Each row below holds a small network's activations on one input, seen along a few directions.
Each table varies a few parts of the input and shows all the possible inputs, shuffled.
Descriptions start from the smaller parts, as in this example, which fits no table here: one of 4 places along a line, together with either a single point or one of 9 places along a line or (one of 3 separate values, together with one of 8 places around a ring).
Shared parts are said once, and a part with two or three values counts as separate values.
In the rows, zero is written as 128.

Other details of the inputs vary at random and push rows far along two fixed directions, the same in every table; ignore that.

A family of inputs:
R1: [124 145  75 125  99  97 138 123 118 137 148 122 136 118 125]
R2: [122 101 137 126 136 158 113 140 126 105 123 106 116 166 130]
R3: [105 154 121 136 118 103 114 105 127 133 113 143 153  75 110]
R4: [130 140  81 118 101  98 123 125 127 125 152 113 124 118 120]
R5: [116 131 127 117 128 125 121 118 117 119 128 115 140 127 108]
R6: [113 113 171 172 154 149 110 132 152 123  74 202 146  82 133]
R7: [132 152  68 135  99 100 128 131 132 127 141 122 134  98 110]
R8: [127 143  80 119 104  98 132 127 116 133 154 107 126 126 133]
R9: [118  97 180 147 163 173 127 138 138 122  94 160 125 150 146]
R10: [136 122 144 128 143 143 135 131 128 126 128 143 118 154 140]
R11: [133 135 119 141 105 111 135 116 129 149 143  89 143 126 141]
R12: [143 126 140  95 146 131 134 129 115 126 136 114 125 141 116]
R13: [121 145  93 127 113 122 140 126 123 124 144 112 129 144 129]
R14: [140 150 122 102 129 104 131 116 118 142 137 127 130 101 119]
R15: [154 114 125  96 135 134 132 141 125 124 156 103  98 167 137]
R16: [114 110 165 120 116 147 132 126 116 134 140  92 115 170 125]
R17: [119 125 121 133 119 136 130 126 121 121 140 118 122 161 133]
R18: [134 131 124 137 142 124 118 133 142 120 102 167 135  92 126]
R19: [157 134 100 113 127 123 138 146 130 130 148 114 112 135 124]
R20: [132 177  96 125 109  66 138 105 128 157 127 163 150  40 114]
R21: [105 132 167 175 162 156 123 124 158 118  69 203 149  94 134]
R22: [144 148 119 104 107  95 149 119 117 156 153 123 123 108 119]
R23: [159  95 142  94 147 162 132 156 123 113 154  89  95 203 133]
R24: [127  76 162 114 136 181 123 151 112 111 149  74  96 219 145]
R25: [130 135  89 131 110 112 121 132 133 117 136 122 133 119 110]
R26: [131  98 208 161 160 170 127 124 148 138  94 131 136 141 156]
R27: [109 135 135 124 116 121 127 115 117 135 132 110 130 123 123]
R28: [108 119 173 171 163 149 112 128 153 121  69 198 144  88 142]
Description of these inputs: one of 2 separate values, together with either a single point or one of 4 places along a line or one of 9 places along a line.
Q: The inputs of R6 and R24 match in every part but the choice among 2 separate values. If R10 is changed in the same way as R6 into R24, which row does it become?
A: R17

A family of inputs:
R29: [139 157  60 101  93  89 146 119 105 139 176  86 127 141 127]
R30: [151  93 169 124 152 170 128 149 134 121 127 113 105 174 142]
R31: [121  99 199 140 171 183 126 130 132 119  97 143 123 168 147]
R32: [115 116 180 168 167 164 120 131 155 118  76 182 137 112 142]
R33: [135 108 178 121 151 156 130 130 129 130 117 113 127 148 129]
R34: [126 113 179 118 147 154 128 126 127 129 120 127 114 152 132]
R35: [142 153  44  86  99  86 128 135 107 116 171  98 120 126 102]
R36: [111 158 115 158 147 102 106 117 156 117  69 234 164  15  98]
R37: [129 112 113 132 119 133 124 137 129 122 139 106 121 155 141]
R38: [135 156  72  94  84  84 141 117 107 141 178  82 119 133 115]
R39: [129  95 184 114 154 167 132 138 117 129 124 118 107 175 144]
R40: [136 129  94 112 113 129 139 138 119 124 161  82 111 172 137]
R41: [151 141 116  92 120 102 138 123 112 146 163  94 118 129 130]
R42: [145 115 143 109 138 146 145 142 121 129 148 116 106 175 137]
R43: [ 86 111 189 174 148 159  99 114 144 116  76 155 149 105 127]
R44: [131 138  89 117 101 113 141 132 117 130 163 104 120 150 124]
R45: [112 166  79 185  99  80 110 115 159 134  91 197 172  14 108]
R46: [112 105 166 137 135 159 120 126 128 119 115 100 133 155 123]
R47: [105 138 115 145 111 111 124 118 125 134 118 146 144  94 122]
R48: [149 158  76 132 112  75 136 124 138 145 133 162 143  66 132]
Q: What is each input in this table made of?
A: one of 2 separate values, together with either a single point or one of 9 places along a line
Q: The inputs of R35 and R36 match in every part but the choice among 2 separate values. If R37 is changed in the same way as R35 into R36, which row does it become?
A: R48
Q: Which other rows does R39 become when the choice among 2 separate values takes its other values? List them by row number.
A: R47
